A small network was shown many inputs. Here are its activations along a few directions, one row for each input.
In each table, some parts of the input vary, and every possible input appears once, in random order.
A made-up example of a description, with smaller parts first: one of 2 separate values, together with either a single point or one of 11 places around a ring or (one of 4 places along a line, together with one of 5 places around a ring).
Shared parts are said once, and a part with two or three values counts as separate values.
In the rows, 128 means zero.

Other details of the inputs shift rows strongly along two fixed directions, in all tables alike. That doesn't count.

Table:
row 1: [154 135 130 141 125 148 165 137 110 149 134]
row 2: [143 118 146  97 128 175  82 122 120 128 123]
row 3: [118 127 133 119 128 132 157 150 136 162 141]
row 4: [110 139  84 153 116  71 148 114 132  82 122]
row 5: [109 123  80 107 102 113 100  97 121 108 157]
row 6: [155 136 160 151 136 125 159 151 135 124 106]
row 7: [ 99 140 128 144 130  67 114 112 157  84 102]
row 8: [105 116 101 102 121 108  78 101 132 114 138]
row 9: [139 122 156 116 137 157 105 125 119 149 115]
row 10: [ 97 134 154 130 161 119 164 150 143 164 108]
row 11: [117 124 101 106 105 113  89 113 136  82 148]
row 12: [113  99 147 128 118 154 122 133 135 146 174]
row 13: [115 140 134 137 144 115 182 149 140 173 132]
row 14: [119 108 130  75 120 162  97 136 130 127 149]
row 15: [122 140 167 155 160 122 148 145 122 184 102]
row 16: [111 135 107 138 136  81 128 118 146 113 106]
row 17: [152 123 109 108 114 180 110 118 104 139 151]
row 18: [144 129 150 134 151 140 140 143 115 162 121]
row 19: [137 120 117 106 111 144  44  83 124  83 119]
row 20: [116  98 128 110 100 173 109 121 124 135 191]
row 21: [100 125 160 113 139 133 139 143 140 165 123]
row 22: [162 117 125 104 111 179 104 129 115 112 139]
row 23: [130 132 106 105 113 162 148 138 129 134 144]
row 24: [ 83 129 137 143 135  60 121 110 142 107 109]
row 25: [157 130 119 121 116 165 140 134 110 126 142]
row 26: [ 84 138 124 142 147  62 117  98 141 130 109]
row 27: [137 138 105 168 128  71 126 105 122  95 111]
row 28: [ 96 136 106 145 145  58 127 104 140 126 117]
row 29: [156 117 130  98 125 174  92 130 118 125 132]
row 30: [157 126 140 119 124 162 118 135 128 125 121]
row 31: [123 120 141  98 122 149 121 151 144 122 139]
row 32: [126 135 131 138 134 122 179 163 143 134 119]
row 33: [165 127 162 120 129 200 171 176 121 178 133]
row 34: [128 138 139 162 130  76 105  99 135  81  92]
row 35: [139 147 129 163 140 127 180 146 111 175 128]
row 36: [132 141  94 173 116  76 138  99 115  95 120]
row 37: [135 139 150 157 158 121 157 151 120 181 109]
row 38: [ 98 136  90 151 141  66 137 109 135 111 120]
row 39: [145 143 136 158 140 127 184 144 109 160 131]
row 40: [119 127 103 103 126 160 149 137 122 142 151]
row 41: [140 145  95 171 111  78 139  96 121  81 119]
row 42: [113 137 136 164 151  69 108  97 118 123  99]
row 43: [120 122 120  99 109 151 146 143 123 131 159]
row 44: [121 132 139 158 135  90 111 107 128 116  96]
row 45: [150 121 138 120 128 160 115 137 121 138 122]
row 46: [144 136 144 161 143 126 170 146 122 167 116]
row 47: [139 144 140 162 149 124 167 150 118 181 119]
row 48: [129 122 115  85  98 172 120 140 127 109 167]
row 49: [116 132 139 158 146  88 109 103 123 132  98]
row 50: [101 143  87 151 125  64 149 100 129 121 135]
row 51: [132 137 136 119 122 140 158 161 148 122 135]
row 52: [120 118 130  97 118 147 133 145 131 134 150]
row 53: [134 123 107  84 116 173 109 132 133 130 144]
row 54: [145 113 150 100 121 178  84 123 122 116 120]
row 55: [140 131 154 156 152 123 160 147 125 168 107]
row 56: [151 136 147 158 139 125 172 146 121 158 116]
row 57: [108 128 167 115 132 135 138 153 150 134 122]
row 58: [118 115 112  78 138 169 100 131 130 139 142]
row 59: [116 122 141  96 131 156 113 140 143 126 117]
row 60: [124 120  96  84 109 133  58 107 142  71 140]
row 61: [152 136 136 157 122 131 185 147 118 124 124]
row 62: [120 140  95 126 105 106 130 119 136  79 143]
row 63: [154 124  91 110 100 145  62  88 117  77 138]
row 64: [127 125 134 116 136 139 149 159 144 132 117]
row 65: [155 115 132 100 128 172  90 123 113 138 132]
row 66: [130 140 108 171 140  68 126 101 113 118 116]
row 67: [149 128 156 152 138 125 161 152 130 131 104]
row 68: [113 132 149 112 140 139 140 143 147 151 108]
row 69: [155 129 106 124 107 126  84  99 119  72 130]
row 70: [158 144 140 155 121 131 183 147 122 117 125]
row 71: [108  93 158 125 128 152 114 134 137 146 165]
row 72: [ 86  87 135 110 115 133  37  80 130 100 163]
Description of these inputs: one of 4 places along a line, together with either a single point or one of 8 places around a ring or one of 9 places along a line.
Changing only the place on the line of 4 turns row 54 into row 61. The same change can be made to row 26. Which row results?
Answer: row 50
Start at row 57 and move only the place on the line of 4, one step at a time. The first step leads to row 31. Which rows follow, in order?
Answer: row 11, row 48
Which other rows does row 2 become when the place on the line of 9 takes its other values? List them by row number.
Answer: row 9, row 15, row 19, row 34, row 42, row 44, row 49, row 54
Which other rows does row 9 become when the place on the line of 4 takes its other values? List them by row number.
Answer: row 1, row 56, row 65
Start at row 64 and move only the place on the ring of 8, one step at a time. The first step leads to row 60. Which rows follow, in order?
Answer: row 31, row 14, row 8, row 28, row 58, row 16

Table:
row 73: [118 119 150 134 136 127 125 132 136 136 123]
row 74: [100 131 125 166 133  62 151 120 143 110 120]
row 75: [113 117 127 119 123 123 101 115 132 114 137]
row 76: [119 120 118 115 124 107  52  88 128  86 114]
row 77: [122 130 103 147 118  98 124 108 124 106 138]
row 78: [114 131 114 132 120  95 120 115 139  93 122]
row 79: [151 124  96  96 104 176 117 126 111 119 161]
row 80: [147 114  63  78  92 169  36  76 102  76 164]
row 81: [137 131  76 115 102 111  93  98 123  71 139]
row 82: [159 124 129  98 118 198 127 141 110 147 148]
row 83: [115 123 104 110 114 110  71  93 131  80 127]
row 84: [ 91 120 138 116 145 116 121 131 141 155 130]
row 85: [136 143 132 175 143  70 136 117 127 112  90]
row 86: [143 135 125 155 132 116 142 122 116 130 116]
row 87: [150 149 175 163 148 138 231 191 138 175 105]
row 88: [152 139 157 148 141 142 176 162 131 151 107]
row 89: [119 115 124  84 128 174  95 125 121 159 153]
row 90: [127 117 150  97 122 183 160 170 137 158 158]
row 91: [119 136 127 181 136  67 143 110 128 120 110]
row 92: [111 137 137 166 139  66 138 118 142 107  95]
row 93: [133 120 199 127 152 172 168 178 138 190 119]
row 94: [155 133 159 143 143 154 160 151 116 167 115]
row 95: [119 136 121 167 129  80 143 113 127 119 122]
row 96: [126 125 100 125 109 123 123 116 122 110 154]
row 97: [ 87 135 128 140 147  69 131 119 147 128 105]
row 98: [165 113 107  52  99 232  76 132 115 115 162]
row 99: [135 123 130  79 132 188 112 145 126 158 137]
row 100: [122 136 139 179 142  70 135 111 126 128 105]
row 101: [117 134 128 130 123 111 159 143 143 116 128]
row 102: [140 129 155 102 145 195 172 174 121 204 138]
What is each input in this table made of?
Answer: one of 5 places around a ring, together with either a single point or one of 5 places along a line
Changing only the place on the ring of 5 turns row 87 into row 82. The same change can be made to row 81. Which row results?
Answer: row 79
Start at row 93 and move only the place on the line of 5, one step at a time. The first step leads to row 73. Which rows follow, in order?
Answer: row 75, row 74, row 90
Which other rows agree with row 97 in the place on the ring of 5? List them by row number.
Answer: row 76, row 78, row 83, row 92, row 101

Table:
row 103: [122 112 150  89 127 180 126 151 134 145 153]
row 104: [132 141 148 174 141  79 165 141 133 127 103]
row 105: [133 121 145  96 136 176 123 149 134 160 132]
row 106: [141 120 155 127 128 179 122 130 122 150 130]
row 107: [120 125 117 119 137 112  97 108 132 122 121]
row 108: [164 125 177 107 134 199 161 183 126 174 134]
row 109: [102 123 130 130 129 106 124 125 136 115 133]
row 110: [142 139 128 135 129 137 163 148 133 126 119]
row 111: [112 127 119 135 134  91 111 112 135 119 117]
row 112: [134 121 103 149 125 101 131 116 120 118 137]
row 113: [125 121 120 102 131 142  89 115 128 129 127]
row 114: [151 128 132 130 128 128 112 130 126 115 126]
row 115: [ 98 134 140 163 141  74 166 136 144 126 116]
row 116: [ 97 133 121 165 137  47 135 109 142 106 113]
row 117: [119 149 150 165 136 101 203 154 136 165 124]
row 118: [121 130 118 145 121  85  94  91 121  92 112]
row 119: [133 121  88 102  99 138  88 105 128  77 144]
row 120: [142 118 123 105 111 176 121 139 128 133 160]
row 121: [122 114 140  94 124 167 111 140 132 141 144]
row 122: [124 113 143  87 126 180 113 144 130 152 139]
row 123: [135 141 129 128 128 136 161 141 122 130 119]
row 124: [151 119 158 101 131 216 167 175 109 193 157]
row 125: [104 118 107 115 122 106  86  99 134  92 141]
row 126: [136 121 132 101 112 178 132 141 118 146 160]
row 127: [129 139  93  99 113 130  88  93 119  97 128]
row 128: [125 123 127 106 135 152  99 130 129 137 126]
row 129: [143 126 106 136 121 100  80 102 122  86 122]
row 130: [130 144 114 170 133  74 179 134 137 106 101]
row 131: [131 135 103 143 130 106 125 110 112 117 122]
row 132: [141 114 113 103 107 164 117 131 126 122 160]
row 133: [118 124 151 124 140 133 153 149 138 156 122]
row 134: [133 130 167 156 138 144 162 141 128 155 114]
row 135: [114 146 119 175 140  64 163 116 123 141 118]
row 136: [130 132 133 145 131  98 118 112 123 109 112]
row 137: [146 129 161 124 133 158 146 154 125 151 121]
row 138: [125 127  96 101 101 138  89 101 119  87 144]
row 139: [103 136 139 163 143  73 160 135 142 135 110]
row 140: [129 118 122 121 115 134  78  91 118 104 128]
row 141: [137 135 106 109 125 145 104 110 112 131 133]
row 142: [124 123 119 109 135 137  92 119 130 126 126]
row 143: [142 140 137 176 146  99 205 161 130 152 107]
row 144: [123 121 126 103 130 151  96 127 130 137 128]
row 145: [117 127 138 130 136 120 132 136 135 144 116]
row 146: [134 132  85 149 124  89 101  95 120  92 122]
row 147: [123 135  96 100 104 131  87  96 125  96 141]
row 148: [108 126 120 133 132  93 113 113 136 115 126]
row 149: [133 147 157 169 136 113 222 176 148 149 115]
row 150: [136 122 145 115 124 161 107 120 119 128 129]
row 151: [139 127 129 148 133 130 156 141 124 147 139]
What is each input in this table made of?
Answer: either one of 11 places along a line or (one of 2 separate values, together with one of 9 places along a line) or (one of 4 places along a line, together with one of 5 places around a ring)
Which other rows does row 151 become when the place on the ring of 5 takes its other values? List them by row number.
Answer: row 110, row 120, row 146, row 149
Which other rows does row 145 become when the place on the line of 9 takes its other values? List them by row number.
Answer: row 109, row 113, row 115, row 121, row 122, row 128, row 139, row 144

Table:
row 152: [129 123 133 178 122  80 133 108 126 103 123]
row 153: [161 129 165 130 132 174 170 165 119 159 127]
row 154: [108 112 145 103 128 156 126 146 137 151 152]
row 155: [ 93 115 145 137 135 101 110 120 142 132 130]
row 156: [177 119 141  75 121 224  82 141 111 134 131]
row 157: [ 93 136 127 164 134  60 164 129 146 120 124]
row 158: [116 116  86  86 100 148  91 113 128  96 171]
row 159: [137 116 127  53 107 227 106 144 121 147 168]
row 160: [139 112  80 112 122 145  37  68  88 130 153]
row 161: [127 113 170  78 148 203  97 142 131 178 120]
row 162: [105 117 122 128 129  97 109 120 143 109 134]
row 163: [153 130 134 134 145 173 168 153 100 204 147]
row 164: [122 124 137  95 118 185 161 158 133 157 157]
row 165: [156 130 114 119 109 146 118 120 114 104 137]
row 166: [150 142  96 148 115  95 107  98 118  80 111]
row 167: [160 145  93 134 116 118 125 117 117  84 113]
row 168: [116 146 185 168 168  96 226 189 153 190  89]
row 169: [147 136 115 151 124  98 103 101 118  93 106]
row 170: [ 99 112 169 121 137 140 115 132 135 154 132]
row 171: [166 148 129 141 120 150 189 159 123 131 119]
row 172: [110 138 193 157 158 120 210 179 144 195 110]
row 173: [133 146 140 209 156  32 138 109 132 101  66]
row 174: [107 144 163 157 147  98 194 154 143 164 112]
row 175: [126 141 133 114 141 149 172 156 135 159 117]
row 176: [103 142 129 156 142  70 141 112 137 123 105]
row 177: [124 136  97 101 125 128 127 130 135 116 128]
row 178: [118 129  97 110 117 121 128 133 138 105 137]
row 179: [131 135 112 175 120  70 130 101 122  92 120]
row 180: [124 122 144  93 143 161 102 129 131 156 119]
row 181: [172 109 145  75 118 224  61 126 110 130 138]
row 182: [ 96 126 111 145 137  56 103 104 143  98 113]
row 183: [102 144  96 147 129  65 129 101 136  96 111]
row 184: [114 128 184 134 162 130 163 170 148 181  98]
row 185: [146 130  39 115 105 127  80  75  88 105 162]
row 186: [157 147 125 150 133 116 144 137 124 114 102]
row 187: [117 114 179 128 149 148 157 171 147 171 130]
row 188: [ 98 127 175 155 154  99 141 133 140 159 106]
row 189: [115 115 121  79 125 159  49  98 124 121 133]
row 190: [162 126 125 110  97 196 177 163 120 131 168]
row 191: [113 112  83  95 106 122  58  92 135  77 154]
row 192: [161 117 112  88  97 199  97 123 109 108 161]
row 193: [116 121 188 116 155 162 133 152 137 183 112]
row 194: [145 124 141 153 118 133 159 140 124 130 142]
row 195: [148 131 128 154 111 130 170 141 126 119 142]
row 196: [104 142 117 144 142  73 127 108 139 119  96]
row 197: [159 137 116 126 111 158 159 144 118 114 139]
row 198: [100 111 126 119 137  99  69 106 140 108 118]
row 199: [134 126 126 160 125  90  95  95 118  95 110]
row 200: [123 136 131 120 137 118 146 144 142 137 112]
row 201: [119 134 150 139 142 115 181 171 149 152 118]
row 202: [ 92 129 101 137 117  74  99  87 132  94 134]
row 203: [156 135 111 134 102 154 164 141 116 110 149]
row 204: [146 121  51 106 107 140  55  70  87 112 163]
row 205: [130 117 116  77 112 186 137 155 137 132 164]
row 206: [124 129 116 182 125  60 107  86 124  85 112]
row 207: [ 90 127 133 151 134  71 127 109 136 124 124]
What is each input in this table made of?
Answer: one of 4 places along a line, together with either a single point or one of 5 places along a line or one of 8 places around a ring
Changing only the place on the line of 4 turns row 160 into row 204. The same change can be made to row 188. Which row results?
Answer: row 174
Which other rows does row 187 become when the place on the line of 4 takes its other values? List them by row number.
Answer: row 162, row 191, row 205
